A small network was shown many inputs. Here are its activations along a few directions, one row for each input.
In each table, some parts of the input vary, and every possible input appears once, in random order.
A made-up example of a description, with smaller parts first: line(4) and (point or ring(9) or (values(3) and ring(5))).
Shared parts are said once, and a part with two or three values counts as separate values.

Other details of the inputs shift rows strongly along two fixed directions, in all tables alike. That doesn't count.
These rows show it; all are for the same input, with only those details redrawn:
-.02 -.03 -.13 -.18 -.05 -.09  .06  .00  .20  .04  .07  .00
-.02 -.03 -.13 -.18 -.05 -.09  .06  .00  .20  .03  .07  .00
 .45 -.22 -.44  .28  .42  .09  .41  .48 -.20 -.29  .11 -.08
-.03  .05  .15  .25  .27 -.27 -.03 -.29 -.24 -.18  .14 -.10
-.02 -.03 -.13 -.18 -.05 -.09  .06  .01  .20  .03  .07  .00

Rows:
x1:  .12  .09 -.12 -.12  .00  .02 -.15  .04  .19  .20 -.17 -.04
x2: -.08 -.15 -.21 -.13 -.10 -.19  .01  .02  .16  .08 -.01 -.06
x3: -.12 -.03 -.02 -.14  .03  .07 -.27  .25  .17  .07 -.06 -.02
x4: -.01  .16  .18  .28  .40 -.13 -.17 -.25 -.22 -.10 -.08  .02
x5: -.13 -.14 -.04 -.18 -.10 -.07 -.13  .22  .16 -.01  .15 -.14
x6:  .06  .10  .01 -.11 -.07  .32 -.08 -.01  .14  .07 -.12  .25
x7: -.10  .08  .18  .15  .43 -.11 -.14 -.24 -.39 -.13 -.09  .18
x8: -.06 -.05 -.19 -.09  .03 -.05 -.13  .05  .18  .15 -.23  .06
x9: -.03  .09  .28  .34  .09 -.21  .08 -.24 -.29 -.13  .18 -.12
x10:  .04  .01  .10 -.12 -.20  .28  .12 -.01  .09  .09 -.02  .12
x11: -.04  .02 -.13 -.01 -.15  .13 -.14  .05  .13  .09 -.27  .10
x12: -.03  .05  .15  .25  .27 -.27 -.03 -.29 -.24 -.18  .14 -.10
x13:  .01 -.04  .03 -.13 -.21  .06  .18  .01  .11  .11  .18  .07
x14:  .48 -.26 -.40  .24  .44  .18  .42  .43 -.24 -.26  .18  .02
x15: -.08 -.03  .19  .40  .04 -.31  .03 -.22 -.34 -.09  .09 -.17
x16: -.07  .05 -.03 -.20 -.07  .25 -.05  .04  .01  .01 -.21  .32
x17: -.12 -.08  .00 -.22 -.21  .00  .20  .06 -.02  .05  .10  .14
x18:  .15  .16 -.06 -.03 -.17  .21 -.16  .03  .15  .14 -.22 -.01
x19:  .03  .03 -.06 -.19  .10  .14 -.07 -.01  .18  .14 -.07  .21
x20: -.14 -.10  .08 -.08 -.28  .00 -.01  .27  .11  .04  .19 -.16
x21: -.11  .04  .04 -.06 -.14  .26 -.27  .24  .13  .02 -.10  .00
x22:  .00  .14  .35  .36  .10  .01  .02 -.26 -.31 -.15 -.02 -.07
x23: -.60  .16  .45 -.36 -.17 -.43 -.35 -.76 -.02  .12  .10  .13
x24:  .58 -.17 -.33  .41  .15  .13  .45  .53 -.27 -.16  .11 -.26
x25: -.12 -.04  .13 -.07 -.26  .22 -.07  .25  .08  .04 -.01 -.12
x26: -.09  .06  .35  .22  .13  .03  .05 -.25 -.48 -.18 -.04  .09
x27:  .02  .14 -.03 -.06 -.09  .23 -.08  .03  .18  .05 -.19  .15
x28:  .11 -.02 -.15 -.15 -.13 -.12 -.02  .00  .18  .12  .04 -.16
x29:  .13  .07  .04 -.04 -.30  .17  .04  .04  .10  .15 -.12 -.13
x30: -.06 -.06 -.03 -.02 -.27  .10  .06  .05  .09  .11 -.17 -.03
What do these inputs look like to the network? -> ring(5) and (point or line(5))
The inputs of x23 and x7 match in every part but the ring(5) part. If x5 is changed in the same way as x23 into x7, which row does it become? -> x3
A walk changes only the ring(5) part. It starts at x10 and steps to x13. List the rest of the walk in order. -> x14, x19, x6
Which other rows does x27 become when the line(5) part takes its other values? List them by row number. -> x6, x11, x16, x18
